Here are a small network's activations along a few directions, averaged over the inputs that share one value of a field.
Related values have similar rows: they may be neighbours, one step apart, or belong to one group.
Strong random noise was added to every row along 11 fixed directions; ignore it. To show where, here is one row again and again, with new noise each time:
[ 261  -12   54 -104   60  155   38  253  -72  415 -198  111 -407   59
   81  256 -204   66  265  -91   66   40]
[ 256   64 -141  249 -272   90  -80   79 -139  -50 -359 -115  -22 -181
 -137  311   68   42   13  251  435 -143]
[ 187  201   -1  192  -40 -122   74  151  -21  125 -288 -242 -240 -257
  135   30 -291  -54   96  -89  445  119]
[-191 -316   34  194 -120  205  103  142 -256 -251 -382  126  270   34
 -185  224  199  133 -135   35  348    7]
[-344 -374  339 -117  -30  103  -26  503  -91  -84 -158  103   87  170
    5  340 -506  -44 -288   67   76 -141]
[ 582  468  -68   71 -221 -517  498  -94 -272  -79   23 -723 -211 -128
   60 -375  -89  262  -39 -388  473 -153]
[ 108  149 -354  214  129 -101   24  -44   31   22  358  -52   41   13
 -131 -304  262  113 -141  -55 -374  -34]
[ 501  428   15 -254 -634 -213   66 -332   16 -145  -51 -625 -565  -67
  208 -158 -312  264  293 -247 -143  -50]
[ -79   51 -106  307 -143  191 -113   37  207 -123  -64   70  -13    4
   39  -25  135   31  -51  119   14   30]
[-197    7  183 -117  169  195  -76 -618 -140  -73  -49   26  293 -235
  -78  219  340 -635   46  218   22  -94]
[ 153   33  -33  279 -275  -44   22  168 -101 -168 -186 -287    7 -254
  -47  130 -201  113  -27   58  243 -180]
[ -80   38   54   83 -232  104   21  -50   21 -220 -202  -28   49  113
   25   30  129  -18 -159   80  297  -16]
[  69  126 -221  248 -488  135 -276  -44  153 -315 -167  -86  -15   30
  -93  127  159  112 -161  365   97 -120]


Values of Lipop:
l4: [ -12  130  120   58  152   50   85 -262  170   49   57   21  183 -146
   87 -107  165 -484   45  250  433 -113]
l9: [ 157   22  -83 -155   36  -96 -122 -315   28  -55  405   31    3  149
 -162  181  213 -110  -35   97 -314 -347]
l12: [ 193  -71 -106  108  133   31  138  239   34  358 -167  350  -23  100
  133   74  148  135  111 -190  580   71]
l8: [ 275  102   58   78   75  165  -88 -133   85  373  215 -119 -121 -464
  142   16 -230 -108  442   10 -374 -189]
l2: [ 196   71  -69  -54  190  -47  115 -249  -65  250  112 -100 -353  -79
 -102  -56  159  256  423 -180 -502  104]
l3: [ 158  119  122 -122  369 -136  105 -101   99  183   64  -15 -365  394
  -52  246  101  273   85  235  424  141]
l10: [ -90 -250  318 -520  113  113   23  184 -106  246 -106  118  -44  320
  131  114 -163   63   21 -176    0  108]
l7: [-147 -150  332  401   60  -61 -185  671  375  -42  275  153 -160  260
  -26  413 -310   97 -294  381  338 -483]
l6: [ 272  253 -642  200 -423 -473 -415 -463 -310 -472 -313 -467  220 -476
 -344  -10  332   97  -26  434  245  156]
l1: [-103  117  330 -466  -48 -139  -78 -225  116  -51  208  -64  119  -86
  255 -306 -332 -285  100 -135 -507  -99]
l5: [ 376  370   68 -296  -79 -127   25 -206  -14 -141  159  -97 -107  410
  -70   73  386  -75 -153  293  156 -213]
l11: [ -26   78   75 -197  234  -48   82  350  386  182  420   74 -192  357
  201 -187 -334  156 -142  104 -125 -158]
Lipop is arranged as 4 separate groups.
Which other values are in the same group as l11? Give them in the order they are listed.
Answer: l4, l3
Which other values are in the same group as l9? Give them in the order they are listed.
Answer: l12, l7
Which other values are in the same group as l6? Give them in the order they are listed.
Answer: l1, l5

Values of Liruf:
j6: [-173    5  -96  487  112  298 -147   -9  217  -32  -35  135  179   21
  -56  120  408  -99 -176  360  182  -91]
j4: [ 114 -108   78 -252 -429  243 -157  389 -165  268 -227  107   29 -120
   74  237 -505 -121   25   72 -181 -273]
j13: [-252 -125 -232   13  -44  311 -300  -87   -7  133 -144  486  564 -372
  -96   94  171 -640  -67  214    6  -10]
j14: [ 533  225  -92  -65  258 -264  174 -201 -293  310  191 -220 -120 -240
 -182  164  150 -112  164  -23  205 -316]
j12: [ 112  104 -292  118 -116 -148 -104  -52 -101 -173  272  -29  464  -98
 -180 -211  307  -81 -300  147  -84 -303]
j5: [-151 -143 -174   32 -122  320 -112  404  213  233   75  358  -56  234
   73 -130  -92  235 -107 -127 -485  163]
j8: [  68  -89   84 -189  -41 -220 -186  210  -35   -4  115 -160 -263  -50
   22  190 -563  103   75  -39 -408  -61]
j1: [ 478  385 -191  295 -352   23  171   19   61   57 -152 -225 -217   85
   88 -124  273  303   60   98  396 -143]
j7: [ 125   34  175  178  268   34  121 -140  -24   43  -82 -108  -27 -301
   24  138   99  -94  304   34  361  -17]
j9: [-209 -257  118  254   68 -120  -37 -395 -137 -577   19 -346  170 -291
 -211  131  101  229  230   66 -158   10]
j2: [ -60    5 -588  232 -102  265 -220  425  164  325  -92  459   99  -66
  -16 -252   81   83  -48   30 -354  409]
j11: [  31  278  112 -412  113  -18  118 -189  165  262  221  122  -52   76
  269 -343   16 -435   37 -176  -71  122]
j3: [-257 -366 -150 -207  154  128   29 -156 -136  -28 -352  387   12  222
 -170    1  267  150  117 -229  -21  533]
j10: [ -60   50   30 -112 -281  295 -107 -722  104 -296  265  112  195  -85
    8 -132  510 -166  296  -56 -639 -160]
Liruf is arranged as a line.
List every value one step from j11, in the order listed.
Answer: j7, j2
List every value one step from j8, in the order listed.
Answer: j12, j10
List every value one step from j3, in the order listed.
Answer: j13
List every value one step from j5, in the order listed.
Answer: j6
